These are the activations of a small neural network, seen along a few directions. Each row is one input.
In each table, some parts of the input vary, and every possible input appears once, in random order.
A made-up example of a description, with smaller parts first: one of 2 separate values, together with either a single point or one of 11 places along a line or (one of 5 places around a ring, together with one of 6 places along a line).
Shared parts are said once, and a part with two or three values counts as separate values.
(in the rows, 128 means zero)

Other details of the inputs vary at random and push rows far along two fixed directions, the same in every table; ignore that.

Rows:
r1: [137 127 108 101 119  89 109 162 117 134  39 191]
r2: [109 123 136 130 126 143 125 124 114 136 163 125]
r3: [156 168 144 101  75 135  85 116 108  86 139 136]
r4: [ 88 110 149 161 153 138 152 104 143 161 150  85]
r5: [154 119 136 157 148 137 158 129 143 111 129 112]
r6: [119 147 144 125 125 125 123 109 127 143 117 116]
r7: [140 132 136  73 124 141  48 114 130  56 136 125]
r8: [109 151 133 139 122 128 150  93 131 130 143 110]
r9: [137 117 116 116 104 117 139 113 130 134 126 165]
r10: [142 139 119 143 115 136 124 118 124 111 164 112]
r11: [154 106 104 129 106 126 130 123 134 116 145 131]
r12: [150 127 137 117 107 100 124 123 135 101  80 140]
r13: [110  87  78 102 116 107 113 176 110 155  79 209]
r14: [136 153  98 133  99 126  95 144 119  98 112 121]
r15: [103 158  82  94 123  92 123 164 105 137  73 185]
r16: [144 110  84  95  84  88 127 140 123 109  76 199]
r17: [124 120 167 152 156 130 174  84 148 158 146 101]
r18: [142 129 166 125 115 160 140  76 133 146 194 107]
r19: [107 136 136 152 178 145 155 116 137 183 173  76]
r20: [143 152 153 122  89 119 108  97 137  86 115  95]
r21: [170 134 149 139 110 137  94 129 137 102 124  95]
r22: [155 122 123 125 111 151 108 125 124 135 163 125]
r23: [ 77 106  59 159 177  97 203 136 129 174 108 143]
r24: [157 140 149 130 118 125 133 130 136  97  94 151]
r25: [152 116 130 143 131 120 131 127 140 117 115 106]
r26: [148 137 127  96 158 148  82  94 138  83 169 101]
r27: [101 138 121 139 131 115 174  92 134 130 135 113]
r28: [129 116 146 151 160 120 198 106 147 134 119 135]
r29: [105 124 121 156 170 136 152 118 131 181 143  95]
r30: [150 118 158 136 110 137 115 140 137  78 111 122]
r31: [104 102 122 119 160 111 133 168 126 169  91 156]
r32: [146 147 170 113 129 133 120 117 134 134 135 112]
r33: [109 148 144 126 152 136 173  96 123 160 190 120]
r34: [ 79  85  62 129 144  81 173 161 116 148  83 195]
r35: [110 131 129 132 101 130 116 123 127  92 131 103]
r36: [143 137 114 136 107 117 103 133 132  99 103 102]
r37: [ 65 108 146 154 195 141 181 113 139 209 171  89]
r38: [148 114 166 130 101 133  98 123 139  89 122  95]
r39: [128 130  75 128 116  95  99 171 121 123  52 157]
r40: [107 128 174 146 134 158 115 103 134 146 166  67]
r41: [119 128  92 136 146 126 145 140 111 153 142 146]
r42: [144 118 135 166 164 141 166 131 143 136 134 119]
r43: [ 88 125  66 143 167 113 162 153 113 179 105 153]
r44: [112 138 124 129  96 131  97 137 121 100 118 120]
r45: [129 143 115 118 102 111 133 117 118 112 122 157]
r46: [172 149 133 122 132 141 101 173 125 102 112 137]
r47: [115 158 116 114 111 120 119 125 112 127 108 143]
r48: [ 71  92 138 169 178 126 194  96 147 178 153  83]
r49: [134 126 111 146 125 127 151 111 129 114 164 108]
r50: [169 138 152 131 116 145  86 134 129 115 126  97]
r51: [100  75  80 123 130 105 148 155 125 161  99 193]
r52: [136 117 145 132 134 139 118 159 125 118  99 149]
r53: [129 108 164 143 129 138 121 120 141 128 132 100]
r54: [101 117  88  81 188  99 141 106 133 130 104 181]
r55: [133 111 104  87  94 121  81 176 114 124 103 183]
r56: [154 179 172 100  86 139  69 116 126  96 135  92]
r57: [140 157 156 126  94 126 101 101 135 102 119 101]
r58: [121 140 118 137 157 141 151 126 120 156 186 113]
r59: [107  90 102 143 161 105 162 173 130 146  63 188]
r60: [172 127 128 127  85 147  93 121 132 102 160 117]
r61: [115 120 124 131 110 128 122 130 120 115 142 136]
r62: [120 157 109 128 138 137 119 144 117 138 149 108]
r63: [144 135 185 133 138 166 117 136 136 115 162  99]
r64: [ 97 130  92 113 113 114  99 170 104 129  79 165]
r65: [145 137 145 102 107 141 122 110 129 136 164 136]
r66: [ 78 132 143 142 165 150 158 116 126 170 183  91]
r67: [181 147 158 139 120 160  98 142 129  92 133 108]
r68: [126 121 103 121 155  99 159 166 120 146  48 207]
r69: [ 84 115 130 137 168 138 171 124 121 175 185 123]
r70: [153 149 122  98 124 108 116 177 119 109  61 193]
r71: [161 112 152 112  60 146  81 116 133  71 158 111]
r72: [121 107 165 138 144 144 124 124 133 150 135 104]
r73: [109 101 118 148 185 150 190 108 139 208 206 111]
r74: [184 156 165 114 101 151  61 143 129  96 140  87]
r75: [151 151 140 115  79 122 120  96 125  74 146 120]
Each input here is: one of 3 separate values, together with either a single point or (one of 4 places along a line, together with one of 6 places along a line).
Changing only the choice among 3 separate values turns r17 into r21. The same change can be made to r18. Which row results? -> r22
Changing only the choice among 3 separate values turns r15 into r66. The same change can be made to r6. Which row results? -> r40
Which other rows does r19 become when the choice among 3 separate values takes its other values? List them by row number. -> r37, r56
A walk changes only the place on the line of 6. It starts at r24 and steps to r17. List the rest of the walk in order. -> r57, r8, r45, r9
Which other rows does r64 become when the place on the line of 6 takes its other values? List them by row number. -> r2, r13, r40, r52, r72
Which other rows does r54 become when the choice among 3 separate values takes its other values? List them by row number. -> r7, r26

Rows:
r76: [120 172 101 133 123 116 102 165 103 138  95 128]
r77: [ 63 109 133 143 141 114 198  55 141 170 183  96]
r78: [114 153 164 131 171 141 125 104 139 138 147  64]
r79: [ 92  93  60 123 189 117 169 169 114 193 137 195]
r80: [130 165 165  95 128 163  97  89 122 117 186 106]
r81: [108 174 130  93 120 134  94 120 110 111 149 104]
r82: [149 121 159 147  97 159  66 168 133 103 115  86]
r83: [ 96  83  92 154 123 126 178 103 131 158 171 114]
r84: [ 94 166 127 129 167 120 156 127 122 181 123 120]
r85: [ 94 140  86  69  75  91  55 166  99 114  65 173]
r86: [182 114 147 146 132 144 133 116 146  94 149 105]
r87: [145 182 132 117  91 105 120 118 125  94  93 129]
r88: [115 170 130 127 115 152  85 114 109 107 181  74]
r89: [174 117 131 140  55 127  74 168 131  56  63 122]
r90: [155 130  77 117 122 117  63 207 119  99  55 153]
r91: [149  98 155 139  89 162 136  79 139 112 218  92]
r92: [140 132 185 106 111 137  77 147 126 107  82 129]
r93: [132 163 106 127  85 119 105 108 119  74 144 106]
r94: [183 135 114 140  92 132  86 143 135  58  99 108]
r95: [ 70  94 101 148 160  72 200 142 142 168  30 172]
r96: [150 108 159 109  80 142 119  83 138 102 184 129]
r97: [133  98 144 158 205 157 164 131 145 175 178  97]
r98: [104 138 123 158 176 132 128 131 133 151 129  84]
r99: [113 124 132 111 193 120 144 134 128 162  97 145]
r100: [110 134 129 152 159 174 143 108 125 152 229  66]
r101: [148 145 137  88 122 150  92 134 121 113 167 150]
r102: [158 150 131 102 133 128 110 164 119 145 114 174]
r103: [ 96 142 128 192 173 128 223  78 137 181 176  78]
r104: [121 136 140  73  81 133  59 123 113 114 124 152]
r105: [185 153 140 112  96 127 121 129 130  97 115 167]
r106: [127 116  70 127 168 108 154 199 109 189  87 205]
r107: [100 105 117 171 126 101 155 140 138 127  65 127]
r108: [105 114  36 140 149  59 147 176 126 125   9 191]
r109: [163 151 121 153 103 141 144 126 127 111 144 100]
r110: [172 144 127  90  84 130  99 118 127  68 143 168]
r111: [ 90 124 141 138 184 138 221  45 142 169 199 119]
r112: [ 91 117  75 131 178  69 185 138 139 148  42 171]
r113: [133 140  96 106  30 101  57 132 110  59  97 132]
r114: [119 117 123 128  93 158  81 133 119 128 183  91]
r115: [ 85 135  33  93 127  54 150 157 107 126  36 224]
r116: [134  82 119 132 139 119 109 203 121 146  68 173]
r117: [108  61 124 147 174  96 209 145 146 173  70 191]
r118: [105 115 128 180 170 162 215  62 144 159 245  58]
r119: [123 160 141 110 156 129 140 129 117 167 117 147]
r120: [168 172 159 112  95 126 123  98 126  93 118 136]
r121: [162 131 200 121  84 132 100 101 139  70  96 113]
r122: [156 122 150 111 164 138 111 146 137 131 128 137]
r123: [131  68 149 174 159 131 196 124 147 159 131 123]
r124: [117  87 187 146 179 150 163 132 145 177 150 116]
r125: [111 141 178 128 120 135  95 138 137 121  97  91]
r126: [186 142 130 134  98 132 125 138 122 100 135 141]
r127: [138 132 149  89  58 125  91  84 127  82 134 143]
r128: [102 141 140 127  89 149  74 110 114 120 181  69]
r129: [139 106 138 113  94 164  78 131 122 128 187 120]
r130: [125  82  96 134 198  91 204 136 145 165  85 192]
r131: [136 108  98 137 140 131 168 116 127 129 170 153]
r132: [101 127 175 174 140 150 117 125 139 145 143  56]
r133: [119 103 138  98 117 147 104 125 127 151 167 151]
r134: [142 125 137 119 154 108 154 104 140 114  90 145]
r135: [165 170 147 140 105 167  89 146 117 116 167  76]
Changing only one part turns r83 into r114. The same change can be made to r107. Which row results? -> r132
Changing only one part turns r79 into r131. The same change can be made to r85. Which row results? -> r77
What is each input in this table made of? -> one of 2 separate values, together with one of 5 places along a line, together with one of 6 places around a ring
A walk changes only the place on the ring of 6. It starts at r109 and steps to r103. List the rest of the walk in order. -> r87, r120, r105, r126
A walk changes only the place on the line of 5. It starts at r114 and steps to r100. List the rest of the walk in order. -> r135, r90, r82
Which other rows does r132 become when the place on the line of 5 takes its other values? List them by row number. -> r76, r88, r98, r128

Rows:
r136: [ 87 105 101 114 155 124 135 138 121 155 136 147]
r137: [107  92  94 142 117 106 151 139 128 144 101 147]
r138: [ 95 113 102 118 150 122 161 100 124 150 157 147]
r139: [120 127  74 139 119 108 128 162 121 130  88 150]
r140: [152 137 147 144  76 146 110  99 130  82 160  91]
r141: [151 122 106 112 113  95 113 153 128  85  46 184]
r142: [ 95 126 119 118 134 106 126 156 120 151  76 159]
r143: [110  98 144 150 176 126 163 131 146 149 116 121]
r144: [153 146 133 140  86 143  72 146 120  89 134  87]
r145: [ 93 142 140 148 171 124 202  87 133 180 162 108]
r146: [133 123 110 132 159 102 168 131 135 128  90 150]
r147: [ 85  91 127 174 162 138 184 118 139 175 165  94]
r148: [142 128  96 117 135 121 125 169 121 145  98 177]
r149: [142 138  70 119  85  92 109 166 112  93  72 169]
r150: [171 128 168 118  90 128  80 121 145  68 103 115]
r151: [125 139  79  91 114 108  63 175 105 112  88 170]
r152: [187 155 167 114  87 164  53 149 118  87 149 103]
r153: [130 123 100 131 161 107 143 154 134 132  67 156]
r154: [121 140  61  85 115  89 110 155 108 115  92 193]
r155: [ 84 112 155 144 160 125 186  88 141 185 149 110]
r156: [118 102 139 151 168 140 197 100 137 178 176 138]
r157: [162 171 127  87  75 145  38 133 117  64 142 117]
r158: [139 132 173 112  96 166  92  73 135  98 204  73]
r159: [156 129 202 139 118 186 112 103 140 122 210  66]
r160: [116 109 130 154 191 127 164 133 138 160 113 114]
r161: [134  95 111 112 122 112 134 158 124 146  94 185]
r162: [167 149 167 131 118 159 134 101 132 117 194 100]
r163: [131 169 174 135 125 156 121  94 134 127 168  72]
r164: [ 88 126 148 148 164 126 197  81 135 176 155 117]
r165: [147 173 174 119  96 149  68 127 119  99 136  81]
What is each input in this table made of? -> one of 5 separate values, together with one of 6 places around a ring
Changing only the choice among 5 separate values turns r151 into r160. The same change can be made to r136. Which row results? -> r143
Which other rows does r155 become when the choice among 5 separate values takes its other values? List them by row number. -> r137, r150, r158, r161
